Here are a small network's activations along a few directions, averaged over the inputs that share one value of a field.
Values that are neighbours, or in one group, have similar rows; names and order tell nothing.
(in the rows, 500 means zero)
Strong random noise was added to every row along 8 fixed directions; ignore it. To show where, here is one row again and again, with new noise each time:
[433 444 547 409 592 693 478 433 634 411 403 543 386 409 644 337 645 480
 446 668 517 546]
[538 545 631 619 559 451 506 547 522 541 541 541 514 545 471 665 464 508
 466 401 571 504]
[747 726 592 633 326 534 345 461 454 439 511 615 385 575 576 397 513 642
 542 276 544 615]
[394 556 518 447 519 480 708 564 322 548 505 581 568 371 373 646 624 307
 404 552 443 488]
[474 422 612 636 528 493 477 400 665 477 515 451 443 569 484 593 484 507
 617 457 554 383]
[455 500 561 544 542 427 570 495 502 522 580 468 574 535 457 641 415 507
 497 451 542 495]
[596 540 544 483 501 553 315 461 525 379 441 585 461 569 657 442 644 511
 499 479 487 542]
[575 548 583 530 569 356 470 385 638 532 622 566 401 525 420 514 498 615
 412 434 568 433]
[527 230 577 683 594 505 418 449 897 461 440 499 245 491 416 494 672 462
 635 559 477 188]
[477 659 610 464 543 612 633 565 370 549 446 673 447 336 476 526 659 381
 316 547 523 605]


Values of L:
l9: [613 576 514 540 381 575 296 509 431 476 386 563 416 508 524 435 594 447
 548 379 411 557]
l1: [624 518 493 596 430 449 383 570 362 498 445 536 571 569 477 570 585 408
 518 381 523 524]
l4: [590 330 449 510 614 375 145 514 640 484 440 551 466 642 597 568 556 532
 489 516 452 382]
l3: [375 352 455 268 753 512 351 367 640 445 513 450 641 660 758 554 561 474
 387 754 550 490]
l5: [573 470 460 532 440 584 521 639 489 441 493 467 518 487 554 411 420 569
 539 463 467 603]
l2: [628 597 415 546 382 432 571 537 495 557 531 486 377 492 399 385 459 650
 551 448 495 462]
l6: [461 567 555 522 487 429 540 423 377 527 467 480 565 490 413 618 515 446
 563 420 532 486]
l8: [516 316 510 694 422 592 447 652 558 545 382 349 502 504 455 483 377 502
 646 457 499 488]
l7: [389 425 470 563 513 500 594 478 657 611 508 344 483 574 475 478 344 530
 612 573 574 366]
l10: [594 621 600 587 541 379 371 270 620 608 658 573 387 625 453 557 326 671
 480 353 630 408]
l11: [359 565 396 276 502 338 589 332 438 469 600 436 595 509 435 509 478 488
 475 562 436 376]
The values of L form a ring.
Going along L from l10 by way of its neighbour l4, in what order are l9, l1, l5, l6 met? -> l9, l1, l6, l5
List every value one step from l7, in the order listed. -> l3, l2

Values of Z:
z9: [618 392 508 480 630 590 411 638 637 429 462 624 398 388 558 350 657 542
 356 580 485 578]
z12: [360 569 384 215 503 312 479 116 457 442 674 461 629 676 572 519 529 502
 464 622 469 397]
z3: [520 612 515 583 419 399 616 425 425 696 629 552 407 390 237 514 353 558
 428 383 535 461]
z5: [581 456 407 681 326 443 609 783 360 617 467 441 509 432 290 579 395 461
 599 391 432 469]
z2: [549 657 549 635 409 417 562 522 386 693 591 534 466 456 314 521 292 636
 422 335 561 563]
z8: [342 444 394 466 335 432 767 316 503 414 712 166 662 522 397 452 151 650
 750 446 495 515]
z11: [748 586 652 894 329 581 382 454 747 582 454 461 215 660 484 407 393 685
 753 286 665 371]
z7: [450 433 621 616 610 287 599 378 684 684 493 538 308 453 181 658 664 395
 470 540 587 141]
z13: [560 658 238 164 507 356 708 510 408 530 709 686 397 271 368 227 563 610
 209 632 358 539]
z4: [640 448 595 609 696 453 478 747 653 536 616 486 576 532 569 535 241 728
 326 378 654 726]
z1: [250 351 447 375 559 458 626 499 451 384 491 360 706 546 523 706 527 318
 640 611 363 380]
z6: [630 398 377 507 660 285 391 932 450 636 583 501 717 549 476 641 257 594
 283 403 454 640]
z10: [477 415 513 643 381 400 482 550 374 382 541 341 788 686 539 782 365 429
 767 305 485 492]
The values of Z form a line.
List every value one step from z13, in the order listed. -> z12, z1
List every value one step from z5, in the order listed. -> z2, z7
List every value one step from z10, in the order listed. -> z8, z4

Values of P:
p2: [440 385 592 599 564 317 391 431 454 535 534 480 687 639 421 792 492 358
 508 408 546 388]
p1: [782 413 601 862 357 494 251 695 653 337 366 535 363 641 521 543 602 546
 776 246 377 357]
p10: [580 519 330 306 666 372 492 717 502 516 532 528 580 516 619 359 447 687
 272 604 550 638]
p8: [279 422 541 257 877 628 546 446 699 614 614 386 522 380 656 336  55 790
 163 678 726 808]
p3: [453 552 195 134 419 362 574 511 193 362 630 586 704 413 538 446 572 449
 397 592 229 605]
p4: [543 684 684 661 522 504 512 677 310 756 406 641 480 472 393 796 537 362
 304 419 598 588]
p7: [511 501 521 497 594 450 469 574 645 665 425 584 339 436 366 495 646 410
 416 581 468 293]
p5: [659 670 723 686 468 446 328 488 439 437 517 529 612 733 583 738 545 483
 583 219 583 612]
p9: [595 526 562 738 455 724 816 810 625 605 497 607 237 238 333 373 485 484
 420 499 537 480]
p6: [494 546 642 484 695 265 581 283 623 630 673 501 447 421 257 585 424 661
 320 445 704 429]
p11: [631 472 505 519 643 440 458 565 630 593 557 648 400 549 502 545 611 526
 372 586 525 398]
The values of P form a ring.
Going along P from p9 by way of its neighbour p11, in what order are p4, p7, p5, p6 met? -> p7, p4, p6, p5
How many steps from neighbour to neighbour lead from p1 to p10, at the fewest? -> 4
